Each row below holds a small network's activations on one input, seen along a few directions.
In each table, some parts of the input vary, and every possible input appears once, in random order.
A made-up example of a description, with smaller parts first: one of 2 separate values, together with either a single point or one of 11 places along a line or (one of 4 places along a line, together with one of 5 places around a ring).
Shared parts are said once, and a part with two or three values counts as separate values.
In the rows, zero is written as 128.

Other details of the inputs vary at random and push rows far along two fixed directions, the same in every table; ignore that.

A family of inputs:
row 1: [ 93 134 159 129  37 151 122  86  87 122 171 156  86 130  92]
row 2: [149 117 102 114 146 112 125 145 146 145 110 124 110 132 107]
row 3: [146 115 110 125 124 115 114 165 120 128 105  99 113 133 156]
row 4: [140 125  97 138 160 136 145 148 125 115 114 127 103 122 127]
row 5: [ 91 144 180 140 146  95 124 112 179 117 131 142 215 111 164]
row 6: [101 147 141 153  33 127 122  81  98 163 144 168  94 126  89]
row 7: [138  95 112 116 134 111 145 164 125 147 128 115 119 131 142]
row 8: [139  93 101 123 136 115 134 155 111 142 128 121 125 133 146]
row 9: [116 163 158 145 154 118 104  84 157 135 126 145 223 117 140]
row 10: [ 90 142 137 155  33 113 121  94  83 135 159 172  92 109 123]
row 11: [142 116 120 135 157 138 161 154 124 143 119 114 104 134 127]
row 12: [152 122  85 121 146 120 118 142 139 136 114 130 116 126 111]
row 13: [103 155 177 164 166 137 142  98 149 125 125 136 210 123 154]
row 14: [108 172 153 154  11 129 103  84 109 150 124 158  72 129 102]
row 15: [145 125  98 138 163 139 143 140 102 125 117 123 111 128 132]
row 16: [138 105 118  86 148 138 130 143 135 107 135 111 105 133 113]
row 17: [137 120 114 133 161 128 152 152 134 124 112 122  96 128 124]
row 18: [136 105  90 122 140 110 127 159 129 121 127 130 115 120 143]
row 19: [151 134 115 144 149 140 134 145 123 121  99  97  95 141 144]
row 20: [153 109 107  98 150 145 120 136 106 104 144 116 120 136 118]
row 21: [146 110 103  95 146 144 126 140 129  95 139 117 113 129 116]
row 22: [114 153 178 138 152 118 124  99 179 152 123 133 222 124 137]
row 23: [140 100 127  88 146 149 133 148 125 126 142 105 112 140 116]
row 24: [106 170 190 118 135 146 102  97 159  94 136 111 201 136 150]
Description of these inputs: one of 4 separate values, together with either a single point or one of 5 places around a ring.
Changing only the choice among 4 separate values turns row 12 into row 18. The same change can be made to row 6. Which row results?
> row 8
Change only the choice among 4 separate values in row 15. List by row number the other rows that result.
> row 9, row 10, row 20
Start at row 1 and move only the place on the ring of 5, one step at a time. The first step leads to row 20. Which rows follow, in order?
> row 21, row 16, row 23
Which other rows agree with row 19 in the choice among 4 separate values? List them by row number.
> row 4, row 11, row 13, row 15, row 17

A family of inputs:
row 25: [163 108  74 139 161 126 144 158 112 148 100 120  85 134 120]
row 26: [122 131 142 116 116 141 129 117 119 122 143 124 122 134 117]
row 27: [104 138 156 151  88 115 128 113 126 135 129 140 131 124 141]
row 28: [120 130 144 115 121 136 125 119 118 116 140 128 117 129 119]
row 29: [111 149 146 166 115 123 143 105 131 145 119 151 128 121 123]
row 30: [117 139 139 135  91 107 116 111 138 154 128 147 137 123 117]
row 31: [159 100  90  95 156 138 126 158 105 118 126 107  86 140 118]
row 32: [117 161 140 158 102 126 125 113 129 134 117 137 127 120 134]
row 33: [121 128 138 115 117 132 127 120 127 110 141 127 115 127 119]
row 34: [124 129 130 117 116 133 123 118 124 108 140 131 117 127 120]
row 35: [156  96  84  99 149 144 128 163 115 116 126 108  90 141 117]
row 36: [137 120 145 106 215 137 123 141 176 103 120 101 213 134 155]
row 37: [125 133 134 118 116 142 125 115 115 120 143 127 124 133 117]
row 38: [119 139 130 136  92 109 110 108 133 151 127 149 138 122 118]
row 39: [ 97 137 147 153  96 109 142 116 126 140 140 155 135 110 135]
row 40: [164  96  86  97 148 148 130 161 113 122 129 107  92 140 116]
row 41: [161  95  92  95 148 148 135 163 117 124 129 103  89 140 115]
row 42: [100 138 137 154  96 111 136 114 120 137 141 156 135 109 136]
row 43: [108 139 146 153  88 116 121 111 120 133 130 142 132 123 141]
row 44: [137 154 160 141 231 120 124 137 196 123  92 100 245 127 182]
What do these inputs look like to the network?
> one of 2 separate values, together with either a single point or one of 4 places along a line or one of 5 places around a ring
Changing only the choice among 2 separate values turns row 25 into row 29. The same change can be made to row 34. Which row results?
> row 33
Change only the choice among 2 separate values in row 26. List by row number the other rows that result.
> row 37
Change only the place on the line of 4 in row 44. List by row number the other rows that result.
> row 27, row 29, row 39
